These are the activations of a small neural network, seen along a few directions. Each row is one input.
Each table varies a few parts of the input and shows all the possible inputs, shuffled.
A made-up example of a description, with smaller parts first: one of 6 places along a line, together with either a single point or one of 11 places along a line or (one of 2 separate values, together with one of 8 places around a ring).
Shared parts are said once, and a part with two or three values counts as separate values.
In the rows, 128 means zero.

Rows:
R1: [156 109 120 145 178 183 141 104  86  33 171 112 173  91 148 114 150 113]
R2: [149 154 105 191 130 147 146 157  71 157  61 114 110 123 155 172 143  98]
R3: [106 165 166 142  96  78 113 155 162 211 131 123  71 144 130 157 151 143]
R4: [110  71  97  16  98 103  80 101 197 132 119 168 174 154  60  58  27 169]
R5: [163 179 141 196 164 152 152 165  87 133  83  85 122  86 162 186 154 108]
R6: [102  96 147  90 112 107 103 101 164 116 217 152 123 150 117  85 150 145]
R7: [ 76 147 124 124  49  71 131 144 152 218 102 157  55 172 116 135 132 118]
R8: [110 147 117  67  77  79  92 159 202 222  30 133 120 151  79 129  31 173]
R9: [180 189 175 201 203 154 167 162  94 117 100  67 134  78 170 204 167 120]
R10: [140  83  84 139 145 179 134  96  72  59 149 143 163 128 141 100 139 103]
R11: [ 70  75 105  72  67  99 123  91 154 121 187 189 109 176 103  62 130 120]
R12: [173 120 155 152 216 183 156 102  94  17 186  93 182  84 156 134 161 126]
Q: What is each input in this table made of?
A: one of 2 separate values, together with one of 6 places along a line
Q: The inputs of R3 and R5 match in every part but the place on the line of 6. If R6 is changed in the same way as R3 into R5, which row does it become?
A: R1
Q: Change only the choice among 2 separate values in R12. List by row number the other rows that result.
A: R9

Rows:
R13: [106  94 102  77 100 105  99 136 181 104 152 162 147 135 101  68 105 126]
R14: [103  96  86  74  68 115 122  88 116 100 126 152 120 148 100  62  81 114]
R15: [134 158 142 221 146 125 155 147  62 148 164 123  86 109 158 180 225  57]
R16: [111 117 122 104 100  95 120 164 180 162 102 153 119 179 122 106 115 150]
R17: [136 213 175 171 168 128 215 151 118  91  94  82 114  65 151 201 142  96]
R18: [122  88 160  66 109  85  88 101 163 136 184 144 131 125  84  76  88 149]
R19: [188 113 102 170 222 183 121 116  79 102 101 115 197 101 128 171 110 115]
R20: [ 84 106 103  95 113 114 104 124 186 132 134 165 142 163 106 118 105 152]
R21: [132 140 128 181 149 202  95 107 107  79 159  76 153 107 179 144 155 177]
R22: [ 93 145  92 121  51 102 132 122 123 184  74 131  66 146 106 129  85 113]
R23: [153 117 153 198 164 135 168 135  58 117 172 131 102 150 184 153 229  78]
R24: [130 162 160 149 198 165 211  97 127  40 133  99 155  98 139 169 136 122]
R25: [104 114 128  70 123 106  98 109 191 158 156 153 144 161  94 126 113 155]
R26: [101 100 159  83 123  90  93  87 166 162 166 145 127 150  91 122  89 174]
R27: [155 167 183 149 185 140 231 138 115  59  97  79 133 103 166 172 152 121]
R28: [113 145 165 112  98  61  94 133 168 221 127 127  78 121  93 140  97 154]
R29: [ 85 103  88  92  77 127 128  77 123 125 110 153 113 173 101 111  82 139]
R30: [160 152 156 184 141 192 102 149  93 100 126  65 124 121 201 138 169 171]
R31: [132 129 149  77 113  85 112 150 184 190 123 142 123 179 113 113 124 154]
R32: [133 111 129 192 175 156 157  92  74  93 206 154 122 136 158 158 213  83]
R33: [ 69  99  93  89  84 139 122 107 150 136 108 174 138 159 112 108 101 145]
R34: [128 113 178  93 110  71 107 125 161 193 136 133 106 166 105 109  98 173]
R35: [149  97 121 171 164 144 153 109  61  64 227 145 128 102 157 112 217  71]
R36: [117 164 135  97 100  72  98 157 190 217 117 136  99 134  98 143 123 136]
R37: [142 192 146 202 123 177  87 161  95 128 117  60 109  81 173 164 173 149]
R38: [201 164 111 196 194 144 119 169  67 156  57 100 160  70 132 198 121  90]
R39: [ 79 143  97 120  57 112 127 155 151 198  72 154  90 131 120 127 103 119]
R40: [155 132 127 158 140 199  90 125  95  49 182  79 154  80 173  98 157 156]
R41: [126 102 128  53 110 100  92 122 187 130 175 152 150 135  87  77 113 130]
R42: [ 96 109 109  98  68 121 140 145 143 166  75 163 117 174 128  98 111 144]
R43: [147 146 155 126 189 158 208 115 115  12 153  91 156  66 138 126 140 104]
R44: [ 93 156 109 126  88  81 106 172 184 193  97 146  95 135 113 138 108 127]
R45: [210 101  98 146 214 178 118 137  65  73 122 114 199  71 124 128 110  97]
R46: [220 118 124 175 210 162 134 156  67 126  61  97 176 110 151 167 127 112]
R47: [111 111 104 102  61 111 145 111 115 153  78 140  93 188 114 101  90 136]
R48: [ 89  89  90  72  73 128 118 119 146 111 125 171 144 133 110  58 101 119]
Q: The inputs of R29 and R47 match in every part but one. If R26 is changed in the same way as R29 into R47, which row does it become?
A: R34
Q: What is each input in this table made of?
A: one of 4 places along a line, together with either one of 4 separate values or one of 5 places along a line
Q: List by row number the other rows that have the place on the line of 4 in common with R28.
A: R15, R17, R22, R36, R37, R38, R39, R44
Q: A walk changes only the place on the line of 5. It starts at R18 and steps to R41. List the rest of the walk in order.
A: R13, R48, R14
Q: Change only the place on the line of 4 in R23. List by row number the other rows that result.
A: R15, R32, R35

Rows:
R49: [143  97 136 100 138 141  91 120 151 133 141 120 150 137 123 101  94 183]
R50: [133 146 130 201 132 165 159 125  49  94 156  99  98  96 179 150 196  94]
R51: [ 87 125 103  80  99  93 134 123 181 134 110 148 118 129  92 110  73 130]
R52: [118 116 140 127 150 146 135 100 124  97 197 137 143 114 138 130 177 120]
R53: [ 78 121 114 121  50  78 127 122 137 220 124 174  63 194 104 118 130 111]
R54: [159 120 106 185 174 184 108 130  79  90 123 108 160 131 164 147 156 124]
R55: [189 200 168 199 177 125 108 185 120 194  70  65 129  87 156 213 141 137]
R56: [128 111 146  97 153 120 149 102 129  77 136 134 162 111 103 113  90 125]
R57: [122 111 146  82 139 124 159 106 162 101 125 124 147 134 117 106  83 162]
R58: [ 90 115  95  91  62  83 151 120 139 197  58 171  83 178  96 130  82 103]
R59: [184 103 104 150 172 165 109 142  89  97 140 120 164 109 143 112 146 103]
R60: [137 121 113  78  99 122  67 125 160 148 128 121 141 150 101  99  93 165]
R61: [163 120 112 131 172 147 185 130  98  62 124 131 159 107 133 117 135  87]
R62: [114 112  93 102  93 107  66 137 170 167 127 147 125 132  99 105  81 154]
R63: [164 141 103 204 143 195 116 134  43 105 103  91 132  87 173 145 155 105]
R64: [105 135 146  80  89 100 105 110 175 134 173 133 107 158 109  96 138 147]
R65: [ 74 131 139 106  59  91 118 153 174 181 131 163  92 165 123  99 139 135]
R66: [127 125 119 110 164 158 165 101 124  76 137 138 171 105 120 131 122 116]
R67: [143 133 115 168 171 167 181 119  91  54 110 122 151 130 153 154 143 106]
R68: [154 111 133 148 159 135 152 129  97  84 188 130 131 116 154 116 192  90]
R69: [155 213 202 193 175 104 152 177 129 182 125  79  80  95 163 218 178 127]
R70: [145 155 110 185 142 178 190 125  52  69  89 103 124  87 159 153 140  90]
R71: [161 212 180 180 181 114 185 176 132 158  51  69 112  84 132 219 135 123]
R72: [ 79 125 124 108  83  85 106 123 182 154 172 154  94 143 103 102 125 134]
R73: [112 136 124  57 101 108 137 110 172 114 112 123 136 146  95 106  81 141]
R74: [147 108 112 129 162 178  95 113 116 110 152 129 174 106 127 127 133 134]
R75: [121 105 167 116 139 108 116 100 129  98 196 137 132 119 119 110 146 130]
R76: [116 107 167 102 126 115 127 104 163 119 182 131 118 143 133 100 138 167]
R77: [ 83 126 120  79  71  97 145 150 174 159  65 155 115 150 110 112  89 130]
R78: [150  95 136 118 151 136  77 116 118 111 151 126 166 113 108 108 101 144]
R79: [105 117 107 100  71 108  77 165 158 194  81 155 126 152 120 103 101 159]
R80: [111 107  80 114  65  92  83 133 119 233  72 167  96 179 102 120  94 137]
R81: [132 125 135 184 159 153 152 119  88  77 173 117 126 138 172 153 198 111]
Q: The inputs of R54 and R81 match in every part but one. If R59 is changed in the same way as R54 into R81, which row does it become?
A: R68
Q: What is each input in this table made of?
A: one of 3 separate values, together with either a single point or one of 10 places along a line
Q: Change only the choice among 3 separate values in R50. List by row number the other rows that result.
A: R63, R70
Q: A walk changes only the place on the line of 10. It starts at R70 and steps to R67. List the rest of the walk in order.
A: R61, R66, R56, R57, R73, R51, R77, R58
Q: Change only the choice among 3 separate values in R66. List by row number the other rows that result.
A: R52, R74
